A small network was trained on made-up records. Each row is its average activation on records with the value named, seen along a few directions.
Related values have similar rows: they may be neighbours, one step apart, or belong to one group.
Strong random noise was added to every row along 8 fixed directions; ignore it. To show where, here is one row again and again, with new noise each time:
[  20  -70 -135 -570 -110  -59  -82  -93   -8   61  241   14 -210   99
 -160  395   28  -84   82   49]
[  69  -48 -286 -178 -285  -76  -66   57  152 -266  154   13   36  166
 -128  110  108 -204   41    7]
[ 330 -313  -72 -410 -175    8  -13 -214   32 -420   54 -146  166  193
 -117   98   58   13   84 -216]
[  67  -82  118 -305 -144  -17  217   72   74 -355  382   15  138  368
  105  193   81 -135  236 -204]
[-235  181  -76 -242 -192 -385   32   82   72 -219  432 -113 -546  293
   32  360 -138 -150   82   51]
[  92  -81  280  256  237  -77 -302  116  183  172 -258  -57   27   66
  280 -238   -4  -78 -104   83]
[ 113  102  347  -99   18  -75 -185  128   72  -45   61 -257 -145  340
  111  154   39 -171  162  217]
[-296   48  -33  291  466 -158 -109 -200   44  429 -305   13 -545 -416
  299 -225 -330  543 -409 -217]
[-225  386  -40  492   38   95  133  258  160  -22  -33   39  -24  -35
  177 -150  -19   84  -26   38]
[  71  -71   59 -403  196  176 -314  -15   18  606  -72  123  -49  -88
  -50  217  149  -51    0  210]


LIN, 13 values:
gika: [-51  -9 227  62   2  58 192  79 -16 -40 133 122 148  64  74 -99  56 -72
 204 -94]
fal: [  39  -44  310   96  229    6 -240  173  115  277 -154  -21  140  193
  213 -110   78 -208   79  287]
rar: [ -89   47  497  202  318   88  -75  218  -86  490   35   44  -25  103
  309 -120  165 -199  -27   65]
zavof: [ 143 -542  115 -117   -1 -473 -112 -250 -173 -210  -38  -25  -60   18
  -23  -69 -273 -221 -195  -55]
neso: [-120  111  246  283  301    0  -84   43  157  123   -8 -169 -260  154
  453 -319  139  399 -113 -288]
sorab: [-194  344   72  139   99  463  116  315 -108  516  188  182  199   86
  155  -56  597   35   75 -107]
dula: [ 194   31  113    3 -133  319  206  -32 -192 -185  -42  -40  385  -16
 -133    8   35  -65  219  169]
gebo: [ -24   70 -185  -63 -194 -333 -250   45   21  -60  -35  -89 -268  -88
 -331  231 -255 -219  -51  418]
mevob: [-381  701  303  336  147  289  303  397   37  268  324   57  -65  249
  289  146  147   45  275  215]
luf: [-178  115  471   22   74  -74  242  216 -240  209  167  119  159   82
   84  234 -120 -312   99  166]
lono: [  77 -274 -167  -73  -53  -47 -274 -176  -89  215 -209   48  -40 -188
 -133 -149   41  -12 -104   -3]
gel: [  72   55 -197  290  135  289 -227  -79   43  481 -406   -3   32 -421
  -53 -388  278  365 -164   -1]
bim: [ -25 -137 -168 -582  -78  -25   45   44  -39  293  352  398   26  -62
 -227  361  125 -241  162   21]
LIN is arranged as a line.
Q: A walk along LIN starts at fal and steps to its neighbour mevob. Put gika, neso, gebo, lono in the order it reaches them.
A: neso, gebo, gika, lono
Q: Fewest steps between luf and gel?
A: 7
Q: Name the neighbours of rar, in listed order.
A: zavof, sorab

MER, 13 values:
milad: [ 685 -365 -225 -257 -193  180 -499 -198   75 -178 -469 -296  285 -209
 -408 -211  272    2   84  177]
sem: [ 312 -556  271 -314   96  140   46 -218  -58   50  100    9  252  217
  182 -115   51    8  286 -201]
tis: [-169 -438 -178   65  153 -315  288 -401 -167   27  -10  214 -122 -357
  217 -234 -212  384 -431 -776]
vari: [ 195  -45   65  362 -229 -223  -69  237   69 -520   46 -315   35  377
   68 -252   97 -139 -192  -91]
sibe: [-181  102  387   52  -15 -327   77 -133 -374   84 -284 -168 -286 -228
 -170  268 -576 -342  127  470]
tomem: [ 219  -94  259  -82  -50  102  276 -199 -107 -780  257 -524  -73  444
  231  -69   64  477 -106 -650]
lov: [ 122 -422  567  146  221 -720 -163  104  223 -184 -245  197  174 -154
  163   -1 -721 -578  -20  281]
goga: [   1 -160 -164 -280  127  -58  -72 -450 -212  217 -218   18 -476 -541
 -289  107 -402  328  -88  168]
gotob: [ 172 -198  432  -53  380 -536 -217 -354   99 -193 -388 -226 -334  -75
  127  -34 -563  180 -136  -24]
sel: [ 313 -501 -265 -444 -436 -448 -236  -70  299 -766  195  -98  377  526
  -86  143  -26 -539  128  -58]
fized: [  91  100  -40  489  312  257 -426   28  -10  191 -598 -249  -11  -87
   49 -288   72  285 -348  167]
zet: [ 178 -195  428  206   49  294  258  181 -157   -2   63  327  968  102
    1 -161  217 -364  280  -72]
zod: [-263  264 -252 -121   20    1  150  -27   62  -16  140   68 -172  108
   43  142  -48   86  -94   68]
MER is arranged as a line.
Q: Name the neighbours of gotob, in listed order.
A: lov, sel
Q: Name the neighbours of fized, in listed order.
A: tomem, zod
Q: Name the neighbours of zet, in listed order.
A: tis, sibe
Q: Name the neighbours of sem, in listed order.
A: goga
